These are the activations of a small neural network, seen along a few directions. Each row is one input.
Each table varies a few parts of the input and shows all the possible inputs, shuffled.
Descriptions start from the smaller parts, as in this example, which fits no table here: one of 5 places around a ring, together with either a single point or (one of 2 separate values, together with one of 4 places along a line) or one of 9 places along a line.
Shared parts are said once, and a part with two or three values counts as separate values.

Other details of the inputs shift rows strongly along two fixed directions, in all tables alike. That doesn't count.

A family of inputs:
r1: [ 93   1   2  27 -21  -9  80 -14 -62  35 -35]
r2: [ 51 -20   5 100  -2  12  59   8 -57  45 -33]
r3: [-73 -32   3 -39  21  18 -47  16  12 -14  19]
r4: [  1 -39  -3  46  64  31  15 -31  40  12 -98]
r5: [ 48  19  13 -14 -41 -38  -2  15 -63 -20  74]
r6: [-40  19   8 -50  -6 -39 -58 -11  35 -13 -13]
r7: [-12   5 -10  30 -50   1 -23  12 -85   7  70]
r8: [-52  -4 -25 -48  -9  18 -35   9  38 -25  15]
r9: [-56 -16  -7 -55   0  22 -27  19  44 -28  26]
r10: [   2    5    0   36   58    6   36  -46   55    5 -100]
r11: [-44 -38  21 -44   7  -9 -71  15  23  -9   2]
r12: [-53 -29  11  -3  39  -6 -58  33  33 -29  17]
r13: [ 31  14   5  53 -19   9  97 -20 -60  54 -24]
r14: [ 32  25 -13  60 -44 -15 -15  -2 -25 -33  84]
r15: [-11  51  -6  18 -55 -24   0  -5 -69   0  68]
r16: [ 17  -1   9  26 -64 -27 -45  10 -74  13  56]
r17: [  5   0   3  64 -24 -25 -29  33 -59  -7  76]
r18: [-30  -4   7 -22  21   9 -43  41  64 -32  29]
r19: [-10 -11  21  22  63   6  56  -4  55  18 -89]
r20: [-18 -42 -12  12  44  55  26 -48  17  27 -95]
r21: [-23   9  -6 -38  48 -19 -32  25  38 -60  14]
r22: [   4    0   10  -14   16   -2   27  -35   38   38 -122]
r23: [  7 -41   6  18  45  32  55  14  71  11 -75]
r24: [-45   3 -29 -38  -6  23 -45 -27  42 -39  13]
r25: [ 26  43  14  25 -61 -48 -24 -37 -52  -4  62]
r26: [-61  32 -14 -33   9  -6 -44 -44  27 -32   5]
r27: [ 49  38  -9  -8 -56 -40 -17   1 -70 -19  55]
r28: [ 30 -33   1  65 -16  34  76  -5 -76  62 -21]
r29: [  0  18 -17 -60   8 -22 -60 -37  24 -50  -9]
r30: [ 14  -6 -30 -21  51  40  53 -57  20  -4 -95]
r31: [  5  22 -21  15 -72   6   0  12 -52  -5  79]
r32: [-32   0 -18 -13   8  -6 -46  27  60 -40  13]
r33: [ 21  16 -20  45 -35 -34   1  27  -5  20 111]
r34: [-12  -7  19  21 -31  15 -14  31 -77  16  93]
r35: [-49  -7   0 -57   5  33 -33  26  41 -18  30]
r36: [-43   5 -14 -74  31   5 -20   9  18 -45  16]
r37: [  5 -13 -25 -33  50  35  62 -21  18   9 -94]
r38: [-55  -7 -37 -52   3   5 -28   3  62  15  43]
r39: [  4 -59  35 -10  40  38  14   0  29  54 -96]
r40: [ -5 -50  24  30  73  39  28  18  39  35 -83]
r41: [ 83  18 -13  67   5  -2  86  -1 -54  14 -33]
r42: [ 79 -20   9  47 -51  10  76  -5 -34  54 -27]
r43: [ 25  26 -13  51 -54 -19 -11  29 -30 -20  76]
r44: [-17  17   1 -41  54  -8 -37  32  36 -50  18]
r45: [ 65   7  48  42 -20  -2  79  -7 -47  70 -26]
r46: [-11  27 -28 -21  40 -19 -50 -19  35 -72   4]
r47: [ 19  42 -27  -4 -42 -13   5   3 -81 -25  70]
r48: [-22  -1 -11 -52 -29  -8 -64   3  47 -21  -9]
r49: [ 54  27  20 -18 -35 -26  -8  21 -64 -10  77]
r50: [-34 -21   0 -28   2  -7 -88 -29  23 -19  -7]
r51: [ 20 -49  17 -21  12  29  43  -3  58  30 -88]
r52: [-26 -11 -18 -56 -11 -21 -50   0  74  19  25]
r53: [ 60  -1  41  46 -27 -14  86 -14 -46  60 -29]
r54: [ 38  38 -16  30 -16 -39  -1  24 -56 -38  75]
r55: [-43 -28   4 -38  -1 -14 -81   7  20  -7  -9]
r56: [-14  -3 -11 -40 -22  -4 -65 -28  50 -32   1]
r57: [  -5    7   -1   26   50    2   38  -16   48   16 -108]
r58: [-31 -14  14 -15  45  29  65 -20  35  32 -85]
r59: [-66  23  15 -52  22   6 -31   7  26 -10  18]
r60: [-18 -13  17 -61  -9   7 -55  24  52 -12  14]
r61: [ 51  16  12  88   0 -14  86  -3 -38  39 -28]
r62: [ 65   3   9  22   7  35 106   3 -69  38  -5]
r63: [ 10  44  30  45 -16 -33  -2  30 -41  -5  87]
Each input here is: one of 3 separate values, together with either a single point or (one of 4 separate values, together with one of 5 places along a line).
Q: The inputs of r46 and r29 match in every part but the choice among 3 separate values. If r21 is changed in the same way as r46 into r29, which row does it become?
A: r5
Q: Which other rows does r59 become when the choice among 4 separate values takes its other values? List them by row number.
A: r34, r35, r62
Q: Which other rows does r55 become when the choice among 3 separate values takes its other values? List them by row number.
A: r17, r28

A family of inputs:
r64: [  7 -34   8  29  41  35  57  -9  14  31 -71]
r65: [-11  13   2 -25  16 -15 -14  -3  22 -13 -16]
r66: [  26  -24   10   26    9    4   20  -48    7   40 -108]
r67: [-14  16  -4  -3  19 -11 -17  -5  35 -18 -13]
r68: [ 32  13  -5  52   2   2  40 -12 -32   6   3]
r69: [-40 -24  -2 -38  25  25  -5  -8  65  12 -58]
r70: [ 38 -16  13  41 -12   3  37  12 -21  23  10]
r71: [-13  19 -15   4   8 -14 -26   4  12 -28  11]
r72: [ 46  15  -1  11 -32 -13  24  -6 -39  10  30]
r73: [ 14  -5   9  29  -7   5  23  11 -43  17  27]
r74: [ 13 -18  -1  27  -8  30  48 -11 -22  34 -12]
r75: [ 16  -6  12  22 -13  15  24   7 -46  14  26]
r76: [  7 -30   3  39  43  37  54  -8  20  32 -68]
r77: [-12 -11  -5 -46  50   4  -7 -10  68 -10 -80]
r78: [-29   4  -1 -15  -8 -14 -44  28  -7 -18  46]
r79: [ 46  18  -2  44 -20 -17  21   2 -26  -1  32]
r80: [-27  -7 -12 -41  52   8  -7  -9  57 -13 -83]
r81: [ 20   2  13  19 -33  -3  23   9 -41  29  39]
r82: [ 11 -29   0  39  35  31  53   2  24  34 -74]
r83: [ 38  14   4  17 -20  -6  44 -14 -35  24  -1]
r84: [ 36  -6  16  19 -31   2  20  17 -39  16  36]
r85: [-16  15 -11 -27   3  -4 -19 -13  -6 -18  14]
r86: [-31 -14  13  -4 -25 -20 -79  -9  -1   0  10]
r87: [-20  -2  -6 -25 -29  -5 -41  12  10 -13  53]
r88: [-26  -7  -1  -1   5  -4 -26  20   8 -14  19]
r89: [-27  22 -19 -25 -17  -8 -38 -13  -6 -33  44]
r90: [ -9  -9   6 -18   1  -8 -26  21  13  -6  21]
r91: [-18  -5   0 -35 -13  -7 -41  15  11  -9  40]
r92: [-28  -8 -17 -50  43  14  -5 -18  55  -6 -81]
r93: [-19  22 -11  -9  -6 -25 -41   8  -3 -40  38]
r94: [  1  10  -4 -12   3 -20 -25   1  17 -28  14]
r95: [ 12  -6  -5  26 -34  11  25   6 -35  22  25]
r96: [-25  -7  -5 -44  49  22  -3 -20  44 -16 -72]
r97: [-11  -6   1   3   4  -4 -30  19  27 -11  26]
r98: [ 32   9   1  42   0  -1  43 -13 -39   4   2]
r99: [  0  20  -1 -34 -15 -19 -41   5   0 -34  38]
r100: [-27 -10  10  -8  16  -1 -18  12  31  -5  -4]
r101: [-22  24 -10 -30 -21 -16 -34  -9  12 -23  30]
r102: [ -8  19 -15 -31 -28 -17 -40  -5   9 -29  43]
r103: [-13  28   4 -32 -15 -22 -40   3  -4 -32  38]
r104: [ 27  -6  18  33 -12   0  40  12 -31  33   7]
r105: [-36 -26  12 -46  44  26  -7   1  66   6 -74]
r106: [ 20  -6   9  22 -22   9  23  17 -43  16  21]
r107: [ 12  -6   4  19 -16  12  24   1 -45  23  29]
r108: [-21  25  -7 -21   2 -21 -41   1 -12 -36  42]
r109: [ 20 -18   2  20  -7  19  46   3 -26  38 -20]
r110: [ 38  13   9  39 -10 -12  43  -8 -27  12  -1]
r111: [-16  15 -20 -21 -14  -5 -19  -9   5 -19  10]
r112: [ 37   4   0  17  -3  10  48  -8 -29  13 -32]
r113: [-32   7   4   0   0 -12 -44  20  22 -17  41]
Q: The inputs of r84 and r99 match in every part but one. If r88 is changed in the same way as r84 into r99, which row does it become?
A: r93
Q: The inputs of r111 and r95 match in every part but one. If r79 is changed in the same way as r111 into r95, which row does it become?
A: r97
Q: Describe the family of inputs behind these rows.
A: one of 2 separate values, together with either a single point or (one of 4 places along a line, together with one of 6 places along a line)
Q: Which other rows does r103 become when the place on the line of 6 takes its other values? List them by row number.
A: r65, r67, r83, r101, r110

A family of inputs:
r114: [ 54 -10  14  58 -50   3  47  -1 -65  46  27]
r115: [  7   1  -4  13  32   5  26 -15  24   4 -56]
r116: [-17  10   5 -15 -42  -8 -35  21 -42  -9  93]
r117: [ -2  15   7  -4 -48 -33 -53   7 -37 -14  73]
r118: [ 62   7  16  76 -27 -12  49   5 -62  28  22]
r119: [ -2  42 -17   6 -19 -31 -35   2 -38 -46  78]
r120: [-60  10 -12 -69  11 -15 -77 -13  51 -39  -5]
r121: [ -5 -29   2  -9  10  29  25  -1  16  32 -49]
r122: [  2 -23   6  22  30  16  21   2  32  15 -47]
r123: [  6  -1 -11 -19  15  16  26 -33   7   4 -62]
r124: [-35  21 -11 -85  19 -20 -61   6  67 -52   3]
r125: [ -6 -22   4  10  37  27  35   9  23  13 -37]
r126: [ -5 -23   2  15  33  23  31  11  25  16 -41]
Q: Describe the family of inputs behind these rows.
A: either a single point or (one of 2 separate values, together with one of 6 places along a line)

A family of inputs:
r127: [-45  17 -12 -66 -28 -15 -81  27  10 -44  93]
r128: [ 36  -1  15  50 -18 -12  23  20 -28  14  24]
r129: [-24 -25  11 -39  23   6 -22  -5  58   9 -59]
r130: [ 37 -14  11  62   6   9  54  -7 -12  38 -23]
r131: [ 15  20   3  35 -27 -12   7  25 -58  -5  86]
r132: [ 37 -11   5  35   7  22  72  15 -19  22  -9]
r133: [ 33 -20  10  19  -6  26  66  -7 -31  44 -28]
r134: [-32 -17   0 -31   7   6 -40  -6  20  -4 -14]
r135: [-53   3  -5 -21  10 -10 -77  16  21 -45  38]
r136: [ -11   19  -17  -65   38   -2   -6  -50   60  -29 -103]
r137: [  3  24   1  19 -72 -24 -27  14 -78  -3 115]
r138: [ 68  32 -16  37  15 -11  74 -37 -20   5 -57]
r139: [-40 -16  -7 -14  45  18  -8   4  50  -5 -52]
r140: [-25 -11   3 -21  -1   2 -32  -8  27   4 -12]
Q: Describe the family of inputs behind these rows.
A: one of 2 separate values, together with either a single point or one of 6 places along a line
Q: The inputs of r139 and r137 match in every part but the choice among 2 separate values. If r131 is changed in the same way as r139 into r137, which row does it become?
A: r133
Q: Which other rows does r127 become when the choice among 2 separate values takes its other values? List them by row number.
A: r132
Q: Which other rows does r130 become when the choice among 2 separate values takes its other values? List them by row number.
A: r140
